Each row has a name. Each question is about the rows just above it. Places in a row count from 0.

[142  83 165 161 156  88 143 136] -> guto
[144 129 120 117 117 126  91 102] -> Ner
[108  97  85 116  80 124 105  81] -> dema
[144 176 165  94  86 169 141 124] -> pitu
[172 135 175  92 161 110 169 101] -> Rofiz
[177  77 131 142 139 178  89 122] -> gamas
[137 172 130 133 113 144 141  87] -> San
[156  83 165 161 156  88 143 136] -> Giv
[167 104 134 123  93 114 163 170] -> Teg
[114 176 166  80 128 148  90 124] -> vafu
[163 117 138  98 158 178 112  82] -> vafe
[169 169 130 114 155  93 137 117] -> Mef
tags:
[116] -> k_424
[134] -> k_739
[117] -> k_311
[130] -> k_173
[133] -> k_836
[129] -> k_344
The tag of San, keyed by place 3:
k_836
Whose row is [163 117 138  98 158 178 112  82]?
vafe

[109 121 116 130 164 109 113 128 128 104 133 119 135 141 105 151 138 126
 133 117 134 136] : lekud
[106 128 115 130 174 114 120 133 113 110 145 130 123 154 111 144 136 125
 131 108 132 126] : Nir
[109 121 116 130 164 109  94 128 128 104 133 119 135 141 105 151 138 126
 133 117 134 136] : ledit
[107 124 126 126 160 116 123 124 103 111 134 119 120 153  94 157 125 121
 120 116 139 130] : vov
[ 96 117 123 145 154 124  90 119 146 103 138 123 146 119 103 172 113 122
 129 119 140 109] : Telo
[ 97 120 112 134 160 124  95 111 144 111 135 129 137 108 128 167  97 129
 131 131 145 114] : Ter
[ 97 120 112 134 160 124  95 111 144 111 135 129 137 108 128 167  97 126
 137 115 143 120] : Vemu
[ 99 122 119 147 141 123  99 133 136 109 134 126 140 125 116 152 119 129
 131 131 144 114] : Mogop
[107 124 126 126 160 116 123 125 103 111 134 120 120 153  94 157 125 120
 120 116 140 129] : fad
[106 128 115 130 174 114 120 132 113 110 145 130 123 154 112 144 136 125
 131 108 132 126] : dage
Table of tags by key:
[129] -> k_656
[120] -> k_432
[131] -> k_72
[119] -> k_277
[130] -> k_919
The tag of vov, keyed by place 21:
k_919
[107 124 126 126 160 116 123 125 103 111 134 120 120 153  94 157 125 120
 120 116 140 129] is in which row?
fad

[123 126 177 177 132  78 127 127] -> tufe
[169 111 133 132  82 122  95  93] -> Patom
[152 143 156 156  98  96 111 108] -> zevil
[145 168 129 129 109 128  88  86] -> Visu
[123 126 177 177 132 122 145 144] -> nalu
[106  99 154 154 152  98 154 157] -> tekug
tags:
[129] -> k_195
[109] -> k_899
[145] -> k_46
[177] -> k_887
[128] -> k_97
[110] -> k_742
Join Visu by its entry at place 2:
k_195
[106  99 154 154 152  98 154 157] is in which row?
tekug

[127 151 130 132 141 113  97 120 144 173 121 172  92 158] = galam
[127 151 130 132 141 113  97 120 144 173  98 163 125 152] = Toge
[130 134 117 104 129 127 117 114 103 157 134 135 116 150] = remug
key -> tag
[163] -> k_853
[97] -> k_562
[92] -> k_153
[116] -> k_361
[125] -> k_561
The tag of Toge, keyed by place 12:
k_561
[127 151 130 132 141 113  97 120 144 173  98 163 125 152] is in which row?
Toge

[113 106 132 116 146 115 111 134 108 126] : rilu
[122 114 123 130 144 115 141 131 127 125] : Vazes
[113 110 128 120 147 141 114 133 121 122] : Fedir
[111 111 117 113 134 138 109 132 105 115] : tamep
[118 118 119 125 116 135 126 126 123 118] : Faru
[128 112 125 111 144 120 114 114 114 106] : nenuk
[132 130 121 115 132 122 121 112 116 105] : dok
[ 85  93 149 106 182 139  96 159 107 125] : Rus
[159 145 100 124 108 107 146  91 124  95] : Kegu
[107 129 157 126 139 133  94 155 119 161] : Gur
[118 118 119 125 144 135 126 126 123 118] : nazo
[111 111 117 113 130 138 109 132 105 115] : Mamu
tags:
[112] -> k_767
[138] -> k_66
[132] -> k_635
[122] -> k_651
[135] -> k_326
[115] -> k_177
[107] -> k_35
The tag of dok, keyed by place 5:
k_651
Whose row is [111 111 117 113 130 138 109 132 105 115]?
Mamu
Where do [111 111 117 113 134 138 109 132 105 115] appear?
tamep
Whose row is [122 114 123 130 144 115 141 131 127 125]?
Vazes
Which row holds [113 106 132 116 146 115 111 134 108 126]?
rilu

[ 93 160 159 111 143 130 137]  gemap
[ 99 181  75 113 127 128 113]  Visos
[111 140 128 136 119 153 159]  pep
[ 93 160 159 111 143 130  98]  bon
key -> tag
[97] -> k_796
[113] -> k_910
[137] -> k_146
[111] -> k_976
[110] -> k_190
[98] -> k_532
[136] -> k_708
The tag of bon, keyed by place 6:
k_532
[ 99 181  75 113 127 128 113] is in which row?
Visos
Whose row is [ 93 160 159 111 143 130  98]?
bon
Where do [111 140 128 136 119 153 159] appear?
pep
The row with [ 93 160 159 111 143 130 137] is
gemap

